Each row below holds a small network's activations on one input, seen along a few directions.
In each table, some parts of the input vary, and every possible input appears once, in random order.
A made-up example of a description, with smaller parts first: one of 6 places along a line, together with either a single point or one of 9 places along a line or (one of 2 separate values, together with one of 8 places around a ring).
Shared parts are said once, and a part with two or three values counts as separate values.

Rows:
row 1: [ 10 -25   1  -8  13  -5 -27   3  19 -32  19   7]
row 2: [-16   2 -20   6   8  -3  -7  10 -36  25  10  12]
row 3: [ 10 -29  -1   1  -9   9  32 -20  11  -7 -26   4]
row 4: [  2   3   3   5  16   2 -12 -30  -5  10  39  -6]
row 5: [ -6  -7 -16  -7  -6 -13 -17  34 -32  -1   7  -7]
row 6: [ -3 -29  -8 -14  11   9  -6  34 -22  -9  -9   9]
row 7: [ -9 -19  -9 -10  10   5  -2  10 -24  20  -4  35]
row 8: [  3   5   4  15   3 -20 -39  15 -20  -5  16 -13]
row 9: [  6 -33 -10 -27   3  -9 -21  11   5 -22  -6  18]
row 10: [ -6  29   9   4 -14  14 -12  -7  35   4  15 -17]
row 11: [  3   4  11  -5  19 -16   3 -17  27 -23  -6   7]
row 12: [-21  23   5   5 -10  13   4  34   8  28 -12  -7]
row 13: [ -1  -6   2 -26   1 -10  14  -1  12 -21 -19  19]
row 14: [ 13   3   5  27 -22   3  12 -35   4 -12  11 -24]
row 15: [-12  -4  -1  13   7 -13 -42  -3   3 -25  20  -9]
row 16: [  0 -15 -11  -2  28   9  -8 -24  13  -4  24  19]
row 17: [  9 -26  -4 -26  21   8   6 -16  -3  13   6  22]
row 18: [ -8  -4   4  27 -25 -10  18   5 -21  15 -21  -5]
row 19: [ -1  15 -16  10  -3  -8 -16  -7 -27  17  37   1]
row 20: [  0  37  17  10  -5  20   3  12  11  24  10 -30]
row 21: [-11  21  -7  -3  -7 -14  17  22 -24  -2  -6  -5]
row 22: [ -9  25   2   0  -3 -12   1 -19   5 -24  15 -15]
row 23: [ 5 10 10 -7  9 14 -5 -9 53  5 -7 -1]
row 24: [ -2   0   1 -17  -4  -7  21  23 -11  -7 -20  18]
row 25: [ 23 -18  16  19  -1  -1  15 -33  25 -10 -10  -2]
row 26: [  6 -18 -11  11 -17   6  31  -1 -14   6 -36   7]
row 27: [  6  -2  10 -29   6  29  19   3  35  14 -19  -2]
row 28: [ 10  14  -2  30 -32  -8   8 -18 -19   3   0 -21]
row 29: [  3  10  -3 -17   0  27  17  23  10  26 -29   1]
row 30: [ -5  33  18  15   1 -19  -7   1 -16  -5   1 -12]
- Changing only one part turns row 5 into row 6. The same change can be made to row 2. Which row results? => row 7
- What is each input in this table made of? => one of 5 separate values, together with one of 6 places around a ring
- A walk changes only the place on the ring of 6. It starts at row 28 and steps to row 14. List the rest of the walk in order. => row 25, row 3, row 26, row 18
- Which other rows does row 22 become when the place on the ring of 6 takes its other values? List them by row number. => row 11, row 13, row 21, row 24, row 30

Rows:
row 31: [  3  15 -15  -9  10  18 -13 -22  18  14  20   2]
row 32: [ -4   8  16   0   6  -2  -2  32 -25 -14  15   2]
row 33: [  5 -21   3 -15  -5  19  41  -1  27   0 -42  16]
row 34: [-19  19   2  -2   1  -8  13  15 -38  17  11  13]
row 35: [ -5 -12 -10   0  18  -3   2 -19  -6   4  33  16]
row 36: [-16  32   7  23 -17   8  25  -5 -12  17 -14 -10]
row 37: [ -3  -6  18  22 -21  14   0  -7  18   9   6 -14]
row 38: [ 16 -14   8  12 -25   3 -10  -4 -10   1  15  -4]
row 39: [ -5  17 -10  12  -3 -15  -8   8 -36  26 -17  -2]
row 40: [  2 -21  -6  17  -6  -1 -33   5  -6  12   2  -7]
row 41: [  3   2  -6  19   0  -6 -22  27 -20  -8 -14 -13]
row 42: [  8  -8  -2 -50  10  25  18  16  24  15 -30  18]
row 43: [ 10   3   9  15   3   0  15 -37  19  13  11  -6]
row 44: [ -4   4   3  -7  -8  17 -22  13  20  19  21 -12]
row 45: [  1  29  18 -11   7  10 -10  33   0   3   6 -27]
row 46: [-12  44   0 -11   0   6   5  16 -10  32   3  -8]
row 47: [ 11 -14 -18  13  -4 -14   9 -31  -2   1  20  -3]
row 48: [ 12 -35 -15 -25  10   1   8  11   3   7 -47  24]
row 49: [  3  -5 -10   6  16 -21 -34 -17  10 -27  -7   3]
row 50: [ -2  21  -1 -18  14  -3 -24  -9  36 -21  12  -2]
row 51: [-12 -19   8   3  -4  11 -14   9 -11   3  27   9]
row 52: [ -6   8  14   9   4  -9   0 -29  35 -31  -2 -11]
row 53: [ 14 -12 -15   9  19 -19 -17 -23  -2  17   8   2]
row 54: [ -2 -30   0 -38  14  10  26  16  -3  -3 -19  38]
row 55: [ -2  16  23  23  -9   6  12  14   2 -10  -8 -28]
row 56: [  7  -2  -2   3  -2 -21  -8 -25   9 -40   7  -2]
row 57: [ -8  18 -11  15 -21 -11  19   2 -33   9  -4  -6]
row 58: [  5   2   7  15 -14  -7   5  18 -22 -19   0 -24]
row 59: [-10  -2   0  -8  19 -16 -14  -9  10 -36  22  18]
row 60: [ 11 -36 -15 -22 -11   8  34   2   3 -10 -35  19]
- What is each input in this table made of? => one of 5 separate values, together with either a single point or one of 5 places along a line
- Changing only the choice among 5 separate values turns row 46 into row 57. The same change can be made to row 42. Which row results? => row 60
- Which other rows agree with row 36 in the choice among 5 separate values? List them by row number. => row 33, row 37, row 43, row 52, row 55

Rows:
row 61: [  3 -13  13 -23  -3  15  46  18  18   9 -40  16]
row 62: [-14  33   1   1 -26  13  43  28 -19  24 -21 -13]
row 63: [  7 -20   0 -34   4  24  22  27  14  26 -30  21]
row 64: [ -6 -13 -14 -27  16   4  24  13  -6  21 -40  33]
row 65: [ -8  14  -9 -15  -7   1  16  49 -46  17 -17  -1]
row 66: [ -2  27   7  16   0  -7 -44 -20  10   5  46 -19]
row 67: [  8   2  -9  -5  21   4 -28 -40  42  -9  31  -1]
row 68: [  8 -14  -5  -8  34 -21 -29 -25  21 -32  26   4]
row 69: [ -8  29   6  45 -21  -1 -11  17 -31   9   1 -29]
row 70: [ -8 -23 -24 -34  26  -1  -2 -19  25 -17 -19  37]
row 71: [ 20 -27   2 -17  -8  12  30  15   0   7 -52  16]
row 72: [  5 -31 -10 -42  15  19  -4  -4  44 -11  -9  25]
row 73: [  4 -31  -9 -16  -1   9  38   2 -12  25 -35  34]
row 74: [ 12 -48  -5 -22   5   0   5 -11  34 -27 -30  15]
row 75: [ 16   6  19  28 -10 -23 -36 -16  -4 -23  26 -28]
row 76: [  4   9   5   6  15  -4  -4 -50  45 -27  21  -7]
row 77: [  3  25  29  22  -7 -16 -21 -17  12 -22  38 -27]
row 78: [ -3   9  -7  10 -29   2  29  31 -33  25 -32 -17]
row 79: [ -1 -29   5 -29   9   7  21 -11  50 -27 -19  17]
row 80: [-13  21 -10  -8 -18  19  20  39 -20  44 -11 -10]
row 81: [  2 -41 -18 -24  10   5  12 -30  18 -13 -14  37]
row 82: [ -5  13  11  32 -15  -1  -9  27 -49   6  22 -14]
row 83: [ -6   7 -12   2 -24   7  32  25 -50  31 -14   3]
row 84: [-20  36   4  28  -9  11 -20  28 -17  29  23 -24]
row 85: [ -7  25   1  18  12 -28 -44 -21 -12 -10  38  -9]
row 86: [-21  48  16  38 -17   6   4  16 -16   9  13 -27]
row 87: [-15  29   5  21   2  -7 -23  38 -42   2  17 -15]
row 88: [ 11  -1  15  22  -5 -23 -32 -19 -19 -16  45 -11]
row 89: [ 15 -15  -4  14  12 -15 -18 -48  32 -26  10 -11]
row 90: [ 21 -27  -1   1  17 -12 -17 -39  13 -30  30   7]
- Changing only one part turns row 63 into row 84. The same change can be made to row 73. Which row results? => row 82
- What is each input in this table made of? => one of 5 places around a ring, together with one of 6 places around a ring
- Which other rows does row 83 become when the place on the ring of 5 takes its other values? List them by row number. => row 62, row 65, row 78, row 80
- A walk changes only the place on the ring of 6. It starts at row 61 and steps to row 79. List the rest of the walk in order. => row 76, row 77, row 86, row 62
